Each row has a name. Each piece below is followed by the name of the row it came from, unless a question asks for something else. Each question is about the rows just above it.

L: [ -6  12   7 -42  40  14 -69 -21  -6   8 -11 -12  -2 -32  59  10 -63   1
  -8]
V: [-89 -21   4   4  61  13  24  21  26  75  18 -13 -54 -31  46   0 -39 -50
  41]
N: [ -7 -17  19  34  33  23   0  -2 -15  52 -21  36  -8  21  39   3 -36 -37
   7]
G: [-11  13  31   8  54  42 -17  -2  50  53 -14  -5 -14   6  54   3 -39 -36
   6]
P: [-11  13  31   8  54  42  24  -2  50  53 -14 -54  46   0 -13 -31 -39 -36
   6]
M: [  3  -5  22  23  15  52 -43  -2  17  44   1 -23   9  10  35  12 -29 -28
   1]
Which row holds this, read backwards? [ 3 39] => N
Give the next entry after [-11  13  31   8  54  42  24  -2  50  53]. => [-14]
Give the next entry after [ -7 -17  19  34  33  23   0]. => [-2]
Which row holds this, read backwards? [ 46 -54 -14  53  50  -2  24] => P
Which row holds this, read backwards? [  0  46 -31 -54 -13] => V
Which row holds [-23   1] read backwards? => M

R: [ 44 -38 -11  78  76 -27]
H: [-79 -30  66 -57 -32 -75]
K: [ 44 -38 -11   4 -27  76]
[-57  66 -30] is which row, read backwards? => H
The row with [ 44 -38 -11   4 -27  76] is => K
What is the next entry after [-38 -11   4 -27]? => [76]
Which row holds this, read backwards? [-57  66] => H
Give the next entry after [-79 -30  66]. => [-57]

kamo: [-19 -17 -48  25  44   7 -22  16 -23  -2 -62  -4  46   3  11  53 -51  -1
 -68  12 -10 -31 -14 -28  59  43   0 -43 -14  36 -27  11 -15  46  18  42
  21 -17  42 -12  54 -30 -29 -63 -42  34  32 -57 -25 -11   1  13  14 -36
 -52  27 -10 -10  -2 -20 -12]
Dat: [-19  14  33  -7 -61   2  30   5  17  15  29   3  -1 -26  12 -17  30  12
   5  -7  -7  15  27  31 -46   0  17  45 -15  10 -12  -4 -16   5 -47   2
 -28   5   6  19  -8 -10  19  26  10 -17  13  41  22  40   1  24 -21   5
  32  12  22 -17 -21   6  16]
pame: [-43 -13  36  19  32 -16   7  10   5 -43 -12  20  -1  -9   5 -14  -5  16
  -8 -34 -14 -46  10   7  56  12   8 -16 -18   9 -21 -33  -8  -9   1 -29
 -10  26  -3  10 -16 -17  10 -29 -48  -9  -1 -33  13  -3 -40   3   0 -50
 -35   2  -8 -24 -17  12  25]
rebim: [ -2  46   3  11  53   7 -22  16 -23  -2 -62  -4  46   3  11  53 -51  -1
 -68  18 -10 -31 -14 -28  59  43   0 -43 -14  36 -27  11 -15  46  18  42
  21 -17  42 -12  54 -30 -29 -63 -42  34  32 -57 -25 -11   1  13  14 -36
 -52 -49 -10 -10  -2 -20 -12]
The row with [-19 -17 -48  25  44   7 -22  16 -23  -2 -62  -4  46   3  11  53 -51  -1
 -68  12 -10 -31 -14 -28  59  43   0 -43 -14  36 -27  11 -15  46  18  42
  21 -17  42 -12  54 -30 -29 -63 -42  34  32 -57 -25 -11   1  13  14 -36
 -52  27 -10 -10  -2 -20 -12] is => kamo
asked: [ -2  46   3  11  53   7 -22  16 -23  -2 -62  -4  46   3  11  53 -51  -1
 -68  18 -10 -31 -14 -28  59  43   0 -43 -14  36 -27  11 -15  46  18  42
  21 -17  42 -12  54 -30 -29 -63 -42  34  32 -57 -25 -11   1  13  14 -36
 -52 -49 -10 -10  -2 -20 -12] => rebim

dom: [ 22 -22  34 -19 -56 -36 -17  20 -18  57  11  -8  49  28 -25   9  19   2
 -35 -17  39 -47 -10  20 -26 -13  18  16  66   4  -1 -57  25 -14 -26 -13
  -6   9 -23 -31  17 -32 -38  -7 -66  43  18   9  39 -35  67 -15   1 -55
 -45   1  49  28   5  26]
lod: [ 28 -34  37  -1 -46   1  -1  15 -33 -32  -3  -1 -16  36 -39  23   0  10
 -23  -9 -21   0  12  20  18  26 -49  -6  76  34   2 -27  48  -1 -26   5
  -7  -1   5  48  21 -70 -38 -17   0  -7   3  56  32 -19   1   0 -52 -18
 -21 -13  15 -42   6  -8]
kovor: [ -9 -21   0  12  20  18  26 -49  -6  75  34   2  49  28 -25   9  19   2
 -35 -17  39 -47 -10  20 -49  26  18  16  66   4  -1 -57  25 -14 -26 -13
  -6   9 -23 -31  17 -32 -38  -7 -66  43  18   9  39 -35  67 -15   1 -20
 -45   1  49  28   5  26]
por: [ 11  45   1 -47  16  -3  -2 -30 -16  16 -14  -7  11  35 -37  -5   7 -30
 -54 -13   0 -25   0 -20 -17 -42   4  -8 -56 -37  16   4 -22  38 -28  48
 -18  47 -10   6  -4  35  -6   5  36  63  -7  17  46   8  23  27  15 -12
 -17 -26  12  -4  47  19]
asked: [ -9 -21   0  12  20  18  26 -49  -6  75  34   2  49  28 -25   9  19   2
 -35 -17  39 -47 -10  20 -49  26  18  16  66   4  -1 -57  25 -14 -26 -13
  -6   9 -23 -31  17 -32 -38  -7 -66  43  18   9  39 -35  67 -15   1 -20
 -45   1  49  28   5  26] => kovor
Where do [ 28 -34  37  -1 -46   1  -1  15 -33 -32  -3  -1 -16  36 -39  23   0  10
 -23  -9 -21   0  12  20  18  26 -49  -6  76  34   2 -27  48  -1 -26   5
  -7  -1   5  48  21 -70 -38 -17   0  -7   3  56  32 -19   1   0 -52 -18
 -21 -13  15 -42   6  -8] appear? => lod
The next entry after [ -9 -21   0  12  20  18  26 -49  -6  76  34   2]: => [-27]

vak: [-58 -27 -44  43  23  25 -24 -10 -32 -60]
kilop: [-44  63 -15  -7 -24 -35  17  57   9 -16]
Suf: [ 60 -21 -24 -15 -12 -47  15  -7  10  24]
Tamog: [-68 -31  25 -27  42  36 -19 -27 -12  38]
Surub: [-19  60 -21  52 -16  -8 -59 -27 -21  45]
kizi: [-19  60 -21 -24 -16  -8 -59 -27 -21  45]
Suvi: [ 36 -27 -58  -1  10 -63  31   0   6 -59]
Kabob: [  6  27 -62 -10 -14 -56  27  53  55 -30]
pati: [ 46 -39  38 -11  -3 -32  31 -17  41   9]
rufa: [-19  60 -21  52 -16  -8 -59 -27 -21 -62]
asked: [-19  60 -21  52 -16  -8 -59 -27 -21 -62] => rufa
What is the next entry after [ 60 -21 -24 -16]? => [-8]
Which row holds [ 31 -32  -3 -11  38 -39] read backwards? => pati
What is the next entry after [ -7 -24 -35  17  57]? => [9]

J: [-15 -34 -15 -53 -23 -30]
B: [ 36  -8 -64 -16  49   3]
C: [-48 -32 -18 -34 -15 -72]
[-34 -18] is which row, read backwards? => C
Which row holds this, read backwards? [-16 -64] => B
Which row holds this, read backwards? [-72 -15 -34] => C
The next entry after [-18 -34 -15]: => [-72]
Give the next entry after [-15 -34 -15 -53]. => [-23]

